Each row below holds a small network's activations on one input, seen along a few directions.
Each table varies a few parts of the input and shows all the possible inputs, shuffled.
Descriptions start from the smaller parts, as in this example, which fits no table here: one of 6 places along a line, together with either a single point or one of 11 places along a line or (one of 3 separate values, together with one of 5 places around a ring).
Shared parts are said once, and a part with two or three values counts as separate values.

Other details of the inputs shift rows strongly along three fixed directions, in all tables alike. That doesn't count.

Rows:
x1: [2 -7 -8 10 25 -7 -42 10 -21 5 -36]
x2: [-20 -7 -25 -9 -32 10 47 -7 4 -19 26]
x3: [14 8 7 -19 -19 11 -2 3 18 17 18]
x4: [-6 -36 -14 27 -18 -18 31 -31 6 -36 7]
x5: [0 5 12 17 36 -14 -20 3 -15 10 -28]
x6: [-14 33 -1 -22 24 5 -1 32 -12 26 -10]
x7: [10 14 9 -17 -22 -3 3 6 18 14 8]
x8: [8 18 11 -13 -24 6 -4 8 18 3 15]
x9: [9 8 -14 -17 -36 -2 -16 14 15 12 -1]
x10: [-15 39 1 -17 21 14 -7 32 -16 15 -2]
x11: [-14 41 -3 -18 24 5 -6 32 -15 15 -3]
x12: [-31 -15 -23 24 27 -1 24 -11 -28 -25 -11]
x13: [-2 -43 -14 24 -13 -6 24 -36 2 -34 15]
x14: [23 -14 19 19 -9 -31 -15 -20 19 -1 -9]
x15: [-40 7 -36 -16 17 32 38 14 -30 -4 19]
x16: [-43 4 -32 -14 15 36 43 11 -26 6 8]
x17: [6 -4 11 7 42 -12 -22 2 -18 9 -22]
x18: [24 -13 18 21 -9 -30 -14 -20 19 -1 -9]
x19: [-26 -29 -24 16 34 3 24 -16 -27 -11 -9]
x20: [0 3 13 14 37 -15 -19 5 -13 7 -30]
x21: [11 15 11 -13 -23 13 -6 7 14 5 20]
x22: [-8 -42 -11 27 -18 -9 31 -37 8 -25 1]
x23: [10 14 12 -16 -22 13 -6 7 16 3 18]
x24: [27 -19 22 20 -6 -15 -19 -23 17 -2 -8]
x25: [11 8 13 -18 -21 14 0 6 19 14 11]
x26: [-1 11 9 15 36 -24 -23 8 -16 -2 -22]
x27: [14 0 -13 -23 -34 12 -20 12 13 13 8]
x28: [12 9 13 -19 -22 13 0 4 17 14 11]
x29: [-14 38 2 -22 22 13 -6 32 -17 12 -5]
x30: [-27 -20 -21 23 30 5 21 -13 -30 -25 -8]
x31: [12 14 13 -18 -23 12 -4 8 14 2 17]
x32: [-15 -14 -24 -15 -29 23 43 -10 3 -18 34]
x33: [-45 9 -33 -13 14 29 44 11 -23 5 2]
x34: [24 -13 18 22 -10 -31 -14 -19 18 0 -8]
x35: [15 14 7 -18 -20 11 -6 6 15 6 24]
x36: [25 -16 23 18 -9 -23 -15 -20 17 -5 -12]
x37: [6 1 10 11 42 -12 -27 7 -19 -3 -16]
x38: [15 6 9 -22 -19 11 -1 6 18 16 16]
x39: [0 12 8 18 36 -24 -22 8 -17 0 -20]
x40: [10 9 12 -17 -22 13 -2 4 19 15 12]
x41: [11 13 12 -16 -22 13 -4 9 16 2 17]
x42: [-6 -37 -11 28 -18 -9 29 -32 5 -38 6]
x43: [5 -2 9 12 42 -11 -23 1 -18 12 -20]
x44: [23 -22 1 18 -23 -21 -35 -12 14 -7 -21]
Each input here is: one of 4 places along a line, together with either a single point or (one of 2 separate values, together with one of 5 places along a line).
Changing only the place on the line of 4 turns x9 into x44. The same change can be made to x26. Which row results? -> x8
Which other rows does x19 become when the choice among 2 separate values takes its other values? List them by row number. -> x13
A walk changes only the place on the line of 5. It starts at x2 and steps to x4. List the rest of the walk in order. -> x26, x11, x39
A walk changes only the place on the line of 4. It starts at x32 and steps to x31. List the rest of the walk in order. -> x29, x2
Which other rows does x33 become when the choice among 2 separate values takes its other values? List them by row number. -> x12

Rows:
x45: [31 -2 17 2 -43 -3 -24 -12 35 5 13]
x46: [0 47 8 -32 -6 12 -10 37 2 7 16]
x47: [8 -25 11 26 33 -13 -30 -14 -13 -9 -30]
x48: [-9 0 -7 17 45 -10 -27 8 -32 9 -31]
x49: [24 33 41 4 36 -23 -45 16 3 29 -15]
x50: [-8 5 13 22 46 -31 -8 2 -17 -3 -29]
x51: [5 33 -4 -35 -14 1 -11 31 9 23 5]
x52: [-5 -15 -4 14 -20 -10 28 -22 9 -18 2]
x53: [-3 -21 0 6 -7 8 27 -21 3 -10 7]
x54: [15 18 4 -37 -9 12 -13 21 11 27 11]
x55: [-22 -1 -18 1 -7 8 24 4 -6 -10 -3]
x56: [-7 -18 -26 3 -9 -2 17 -12 -2 -3 10]
x57: [10 -23 4 34 17 -36 -28 -13 -10 -14 -36]
x58: [-30 2 -27 -23 14 32 19 18 -26 10 -1]
x59: [-19 6 -18 -1 7 16 19 3 -16 -14 21]
x60: [-10 -9 -9 -4 5 17 19 -3 -12 -21 18]
x61: [35 2 29 5 -40 -10 -11 -19 38 7 17]
x62: [23 11 31 -18 -16 2 -3 2 27 16 18]
x63: [-22 0 -20 2 1 19 21 2 -10 0 4]
x64: [9 -42 -6 28 -44 -19 11 -39 24 -34 1]
x65: [-25 -1 -17 -13 12 30 24 10 -17 2 1]
Changing only one part turns x53 into x52. The same change can be made to x47. Which row results? -> x64
What do these inputs look like to the network? -> one of 3 separate values, together with either a single point or one of 6 places along a line
List by row number the other rows that have the choice among 3 separate values in common with x49. -> x45, x48, x56, x59, x61, x63
